Each row below holds a small network's activations on one input, seen along a few directions.
Each table varies a few parts of the input and shows all the possible inputs, shuffled.
Descriptions start from the smaller parts, as in this example, which fits no table here: values(3) and (point or line(11) or (ring(5) and line(6))).
Shared parts are said once, and a part with two or three values counts as separate values.
In the rows, 128 means zero.

Other details of the inputs vary at random and push rows far along three fixed directions, the same in every table; ignore that.

Rows:
R1: [122 126 129 136 113 112 152 130 127 123 130 122]
R2: [134 145 134 117 131 125 106 116 144 135 114 133]
R3: [133 128 134 135 111 117 152 134 120 119 136 122]
R4: [128 140 125 127 121 125  98 108 133 140 117 135]
R5: [130 120 122 120 112 126 144 138 116 120 138 114]
R6: [147 146 108 189 178 198 131 139 113 105  72  98]
R7: [116 125 137 132 121 124 146 137 143 131 127 131]
R8: [147 154 115 196 177 188 129 147 114 110  80  91]
R9: [159 131  70 143 140  93 110 198 112 139 128 227]
R10: [135 132 130 112 131 126  99 125 144 111 120 121]
R11: [133 131 133 113 141 130 100 112 133 131 115 134]
R12: [160 119 154 121 137 126 104 116 132 140 128 126]
R13: [113 127 137 125 137 125 143 136 131 138 134 121]
R14: [117 125 119 143 113 125 142 125 139 123 144 132]
R15: [128 149 125 167 155 172 143 149 121 123  90 113]
R16: [144 136 143 122 130 113  99 115 112 125 126 118]
R17: [136 130 129 111 140 125 105 110 137 132 111 129]
R18: [107 113 120 124 126 130 137 120 118 141 131 134]
R19: [144 129 130 112 123 132  99 122 139 122 122 122]
R20: [110 119 128 146 114 129 134 127 134 124 142 139]
R21: [135 130 110 122 132 127 104  97 134 125 129 130]
R22: [113 121 133 115 140 132 149 130 127 127 127 124]
R23: [121 136 139 121 128 138 146 133 130 133 138 133]
R24: [135 125 127 119 118 118  96 119 126 120 114 119]
R25: [141 105 156 134 117 134 146 135 135 135 136 136]
R26: [113 118 129 116 124 130 142 144 137 122 130 120]
R27: [114 132 116 130 117 128 147 124 130 142 135 132]
R28: [119 120 122 119 126 133 142 140 141 114 141 121]
R29: [120 120 121 122 130 122 152 121 114 127 129 119]
R30: [111 115 129 120 122 136 134 144 134 130 134 129]
R31: [122 120 123 117 138 136 151 124 133 125 140 126]
R32: [115 115 108 125 110 128 140 131 132 135 135 122]
R33: [123 125 124 138 107 117 146 130 126 132 135 126]
R34: [178 130  78 142 141  85 127 204 129 128 122 211]
R35: [130 129 133 127 127 117 149 131 110 127 143 112]
R36: [122 115 132 121 113 129 136 140 111 120 137 120]
R37: [145 137 137 120 141 123 105 115 139 129 130 124]
R38: [129 137 131 126 119 127 152 129 115 126 138 122]
R39: [138 136 121 134 113 114 107 106 143 131 118 126]
R40: [138 140 141 124 127 115 107 119 149 119 111 125]
R41: [136 137 118 127 128 113 104 107 132 139 125 119]
R42: [140 115 153 125 127 145 144 131 129 143 136 136]
R43: [137 138 117 132 133 118 100 106 135 127 135 123]
R44: [113 134 116 135 121 134 143 122 134 130 146 134]
R45: [112 114 125 118 121 132 139 142 139 131 130 123]
R46: [147 151 118 188 162 197 135 148 118 120  83 114]
R47: [144 140 140 117 140 121 104 118 132 131 127 124]
R48: [122 132 141 126 119 129 142 131 110 127 136 129]
R49: [153 134 125 113 130 118 111 106 115 120 121 120]
R50: [149 136 138 128 125 125 107 115 150 120 122 132]
R51: [143 140 127 124 133 105 108 112 123 127 121 113]
R52: [111 127 141 126 139 128 138 138 126 137 138 128]
R53: [113 122 137 116 137 138 141 129 120 129 134 131]
R54: [116 130 142 132 128 124 146 138 141 114 132 129]
R55: [136 141 143 118 141 121  99 120 129 130 126 125]
R56: [113 133 141 125 144 126 143 136 129 122 140 119]
R57: [121 117 113 125 109 127 139 133 122 132 136 118]
R58: [166 128  88 143 141  86 119 211 121 137 114 220]
R59: [125 114 125 119 123 139 139 140 139 123 141 127]
R60: [144 129 120 114 126 129 103 119 149 118 126 119]
R61: [123 117 135 120 128 129 142 127 102 124 133 126]
R62: [114 130 140 124 141 123 145 138 129 130 134 117]
R63: [120 127 123 131 123 118 143 128 114 140 142 117]
R64: [129 129 118 175 155 171 137 137  94 119  81 107]
R65: [126 127 141 132 120 130 146 137 136 125 134 133]
R66: [136 130 132 113 125 131  93 125 137 122 121 125]
R67: [117 139 132 124 133 134 150 131 138 122 142 129]
R68: [116 121 138 137 114 114 143 133 123 123 128 129]
R69: [106 113 120 129 130 137 133 118 122 129 142 137]
R70: [144 142 134 128 128 118 109 116 152 111 122 127]
R71: [111 120 128 140 111 122 137 129 131 136 130 135]
R72: [135 148 141 116 131 129 102 118 136 130 123 136]
R73: [113 111 122 126 109 129 131 137 117 133 135 124]
R74: [120 118 118 123 114 122 145 135 123 123 131 115]
R75: [139 100 147 117 135 143 145 125 122 139 134 134]
R76: [114 118 112 123 125 128 147 116 123 139 133 127]
R77: [123 116 131 117 138 140 147 125 130 127 138 131]
R78: [121 136 128 123 130 135 151 130 140 128 142 130]
R79: [140  97 142 120 119 143 138 141 131 135 137 129]
R80: [131 145 139 118 131 129 101 116 141 135 119 137]
R81: [125 123 144 136 111 120 144 136 115 120 134 128]
R82: [136 132 135 135 110 115 100 111 129 129 118 128]
R83: [117 127 143 132 121 128 142 139 133 125 133 135]
R84: [112 122 133 133 124 120 135 129 110 141 140 122]
R85: [134 126 125 119 126 122  98 105 116 135 118 129]
R86: [123 129 130 126 139 128 148 132 134 128 146 119]
R87: [144 131 133 109 139 130 107 109 131 127 121 131]
R88: [106 121 127 138 131 129 130 126 123 132 149 129]
R89: [106 120 128 134 127 123 135 127 120 143 137 125]
R90: [112 124 135 116 144 135 147 128 127 118 134 126]
R91: [136 128 107 126 118 129  97 111 142 121 130 123]
R92: [111 122 138 130 130 115 141 131 111 131 135 119]
R93: [141 147 126 122 123 114 112 108 129 126 117 123]
R94: [111 140 140 122 135 133 147 134 135 122 137 131]
R95: [119 134 121 130 115 126 147 126 120 139 137 127]
R96: [128 122 117 126 118 132  88 114 138 122 130 130]
R97: [142 132 116 119 126 120 106 102 121 133 119 122]
R98: [129 122 118 122 115 126  91 115 135 133 117 125]
R99: [112 131 135 128 121 124 143 129 117 130 131 130]
R100: [133 141 131 126 118 122  99 110 123 137 121 132]
Description of these inputs: values(5) and (point or ring(9) or (values(2) and line(5))).
Changing only the values(5) part turns R60 into R78. The same change can be made to R24. Which row results? -> R99
Changing only the values(5) part turns R15 into R26. The same change can be made to R27. Which row results? -> R32
Which other rows does R20 become when the values(5) part takes its other values? List them by row number. -> R9, R69, R88, R96
Which other rows does R73 become when the values(2) part takes its other values? List them by row number. -> R57
Which other rows does R14 become when the values(2) part takes its other values? List them by row number. -> R20
Which other rows does R46 become when the values(5) part takes its other values? List them by row number. -> R37, R50, R59, R77
A walk changes only the ring(9) part. It starts at R47 and steps to R55. List the rest of the walk in order. -> R52, R13, R62, R56, R8, R86, R37
A walk changes only the line(5) part. It starts at R43 and steps to R41. List the rest of the walk in order. -> R63, R51, R35
